Questions about the row below.
1) What is the entry just left of -6.85?
2) What is the entry just left of the smallest entry?
3) What is the entry just left of 0.93?
14.62	8.05	-1.97	13.15	2.19	0.93	16.50	-21.37	-0.26	2.73	12.98	-6.85	1.15	-7.26	-22.11	-8.16
1) 12.98
2) -7.26
3) 2.19

Questions about the table below.
1) Which number is the 1st entry in reading order?
2) Which number is the smallest entry in the first row?
3) Which number is the largest entry in the first column?
4) Which number is the fourth entry, reading row by row?
5) Which number is the entry in the bottom-right corner?
6) Which number is the entry directly above the largest entry?
7) Which number is the last entry of the largest entry's row?
8) Which number is the third entry from the end, reading row by row?
[[ 64  76  70  67 -71]
 [ 65 -75  71  66  73]
 [-71 -73 -73 -70  66]
 [ 62 -71  66  64  69]
 [-76 -76 -77 -74  68]
 [ 61  74  66  64 -66]
 [-69  89 -73 -71 -84]
 [ 60  70  63  61 -62]
 [ 63 -73  67  64  70]
 [ 61  71  63  61 -64]
 [ 64  76  66  67 -69]
 [ 67 -75  72  69  75]
 [-68 -70 -72 -70  66]
 [ 64 -75  68  65  70]
 [-72 -74 -76 -74  68]
 [-71 -73 -73 -73  66]]
1) 64
2) -71
3) 67
4) 67
5) 66
6) 74
7) -84
8) -73

Read these off the matrix that follows. Counting starts at 0.
1) Read off the entry just left of the largest entry.
2) Read off the entry at row 1, column 0.
3) Read off the bottom-left entry.
4) Read off the entry in row 1 and column 2.
5) Read off the entry in the bottom-right corner.
6) Read off the entry in the top-left corner.
7) Read off the entry in row 0 and column 1.
8) Read off the entry at row 0, column 2.
[[-67 -66 -17 -72  75 -69 -82 -50  54  51 -45  16 -26  27]
 [ 79  37 -57  -7 -49 -72  82 -43 -28 -18  -3  78 -18 -70]
 [-69   9  45 -41  59  84 -67 -79 -46  -1  18   5  26  27]]
1) 59
2) 79
3) -69
4) -57
5) 27
6) -67
7) -66
8) -17

Questions about the grid below. Rows and columns are numbered from 0.
1) Read off the entry in the bottom-right corner.
2) Read off the entry in row 0 and column 2.
3) Read off the centre entry.
4) Read off the entry just left of 38.
5) Read off the entry directly above -87.
6) Read off the entry at row 0, column 0.
7) Read off the minimum.
8) Read off the entry directly above -17.
[[-15  16  29  -4   0  29  -1  18 -62]
 [  3  15 -30 -28 -36  22  38  26 -36]
 [ 59 -24  62 -63  33  64 -87   6 -33]
 [-26  -7  10  15   9 -34 -16  30 -26]
 [-42 -45  32 -17  73 -16 -63 -27 -50]]
1) -50
2) 29
3) 33
4) 22
5) 38
6) -15
7) -87
8) 15

arr = ((0.13, 0.11, 0.11, -0.14, 0.13, -0.16, 0.10, 0.03, 0.09, 0.09), (-0.17, 0.13, 0.12, 0.14, -0.17, 0.13, 0.14, -0.21, 0.13, 0.15), (0.16, -0.15, -0.15, -0.17, 0.16, -0.18, -0.16, 0.19, -0.15, -0.18), (0.12, 0.11, 0.10, -0.13, 0.12, -0.15, 0.10, 0.03, 0.09, 0.08), (-0.15, -0.15, -0.15, 0.12, -0.15, 0.13, -0.15, -0.06, -0.14, -0.13), (-0.15, -0.16, -0.15, 0.12, -0.16, 0.14, -0.15, -0.06, -0.14, -0.13), (0.13, 0.11, 0.11, -0.14, 0.13, -0.16, 0.10, 0.03, 0.09, 0.09), (0.12, 0.11, 0.11, -0.14, 0.13, -0.16, 0.10, 0.03, 0.09, 0.08), (0.13, 0.11, 0.11, -0.14, 0.13, -0.16, 0.10, 0.03, 0.09, 0.08), (0.16, -0.15, -0.15, -0.18, 0.16, -0.18, -0.16, 0.18, -0.15, -0.17), (0.12, 0.11, 0.11, -0.14, 0.13, -0.16, 0.10, 0.03, 0.09, 0.08), (-0.17, 0.13, 0.12, 0.14, -0.17, 0.14, 0.13, -0.21, 0.13, 0.16), (0.15, -0.15, -0.15, -0.17, 0.16, -0.18, -0.16, 0.18, -0.15, -0.17), (-0.15, -0.15, -0.15, 0.11, -0.15, 0.13, -0.14, -0.06, -0.13, -0.13), (0.12, 0.11, 0.11, -0.14, 0.13, -0.16, 0.10, 0.03, 0.09, 0.08), (0.16, -0.15, -0.14, -0.17, 0.16, -0.18, -0.16, 0.18, -0.15, -0.18))
Read off the 2nd entry in reading order.
A: 0.11
Read off the 1st entry in reading order.
A: 0.13
The 3rd entry in reading order: 0.11
The 4th entry in reading order: -0.14

76	82	-16	-20
Which number is the third entry from the left?
Answer: -16
Which number is the first entry from the right?
Answer: -20

m =
[[-43  63 -17 -48 -22 -10  12 -45  40 -48]
 [ 32  -9  45  32 -64  52 -52  33 -34 -71]
 [-42  60 -17 -47 -20  -9  11 -45  40 -42]
 [-42  61 -16 -48 -19  -9  10 -45  40 -43]
 [ 42 -15  54  40 -76  62 -61  41 -42 -84]
 [-49  65 -26 -54  -8 -20  23 -52  47 -33]
 [ 33  -9  46  31 -62  52 -52  32 -34 -68]
 [-48  65 -25 -54  -8 -21  23 -52  47 -33]
 [-47  64 -25 -53  -7 -20  22 -50  45 -33]
 [-42  58 -17 -47 -19  -9  11 -43  39 -40]
 [-48  64 -25 -54  -8 -21  22 -51  47 -32]
 [ 32  -8  45  31 -62  52 -51  32 -33 -68]
 [-48  65 -25 -54  -8 -21  22 -52  47 -33]
 [ 35  -4  52  33 -70  59 -58  34 -36 -76]
 [-48  64 -25 -54  -8 -21  22 -51  46 -32]
 [ 34 -10  49  33 -67  57 -56  34 -35 -73]]
Counting starts at 0.
The entry in row 1 and column 0 -> 32
The top-left entry is -43
The entry directly above -49: 42
The bottom entry of the column that holds the smallest entry is -73
The entry at row 2, column 1: 60
Report the entry at row 2, column 2.
Answer: -17
Report the entry in the top-right corner.
Answer: -48
Report the entry in row 0 and column 1.
Answer: 63
The entry in row 2 and column 0 is -42
Report the entry in row 1 and column 1.
Answer: -9
Report the bottom-left entry.
Answer: 34
The entry in row 0 and column 2 -> -17
